A small network was trained on invented records. Each row is its activation on one of them, seen along a few directions.
Here are examples, each followed by its value of one field, G.
The largest differences between rows may come from other fields.
In the rows, zero is written as 500.
Strong random noise was added to every row along 4 fixed directions; ignore it. To show where, here is one row again and again, with new noise each time:
[593 622 322 464 523 576 321 593 677 559 557 357 538 516 502 555 503]
[257 556 179 120 453 391 265 580 538 707 143 378 587 607 526 351 474]
[737 560 378 613 576 658 353 557 734 504 818 353 541 498 613 680 520]
[387 418 257 331 578 325 417 402 644 579 358 256 632 519 809 360 559]
[456 718 422 458 506 344 516 595 672 442 166 369 458 387 219 243 547]
[493 223 464 499 591 486 557 498 618 474 742 581 502 529 672 555 531]

[597 482 734 597 459 642 492 454 384 480 563 697 398 412 247 466 456] -> g4
[530 456 551 672 610 368 606 409 502 457 618 465 566 623 778 499 435] -> g3
[606 643 417 518 486 564 411 555 551 435 488 343 474 298 387 554 543] -> g7
[582 715 322 504 458 568 559 753 718 346 511 403 456 297 163 518 535] -> g6
[592 852 495 574 489 553 485 572 574 478 307 377 509 427 231 428 457] -> g6
[841 681 433 633 511 803 332 471 615 485 792 256 486 325 464 708 583] -> g8
[218 223 456 273 411 396 417 473 245 708 321 714 529 625 634 433 450] -> g4
[357 384 646 486 535 405 609 298 338 577 270 561 489 438 556 267 531] -> g5
[497 530 597 458 468 400 502 336 498 472 306 353 528 350 588 389 564] -> g7
[308 549 392 234 410 393 500 635 525 513 191 517 401 407 159 291 462] -> g3
[509 565 583 514 511 567 462 362 429 539 343 473 514 452 446 428 531] -> g8
[507 543 517 454 488 474 617 526 568 381 431 433 460 323 229 414 583] -> g2
[582 515 552 607 593 436 501 423 579 440 489 347 538 451 537 443 589] -> g1
[555 497 464 528 464 658 401 555 465 609 657 534 559 603 502 703 473] -> g2
[466 209 647 645 573 487 812 514 535 324 836 790 366 456 485 481 568] -> g5
[477 314 501 456 494 521 532 603 502 421 642 638 491 498 378 553 549] -> g1

Which value of G does each new row have?
[467 607 375 328 444 630 352 538 488 645 385 444 540 541 417 519 422] -> g6
[446 374 569 569 492 549 594 543 465 493 717 645 435 447 526 564 524] -> g5
[471 496 508 505 496 453 414 336 369 702 445 452 623 587 757 465 521] -> g5
[617 462 752 590 474 691 432 451 314 545 632 726 434 464 346 554 445] -> g4
[702 426 637 624 530 620 471 468 449 477 722 539 475 314 482 574 574] -> g4
[708 672 608 668 400 658 372 586 475 538 605 578 436 457 270 595 472] -> g4
[507 527 448 473 506 513 445 424 465 570 535 407 539 404 559 465 555] -> g5
[606 655 443 482 427 704 210 528 482 607 656 447 569 530 555 740 436] -> g7
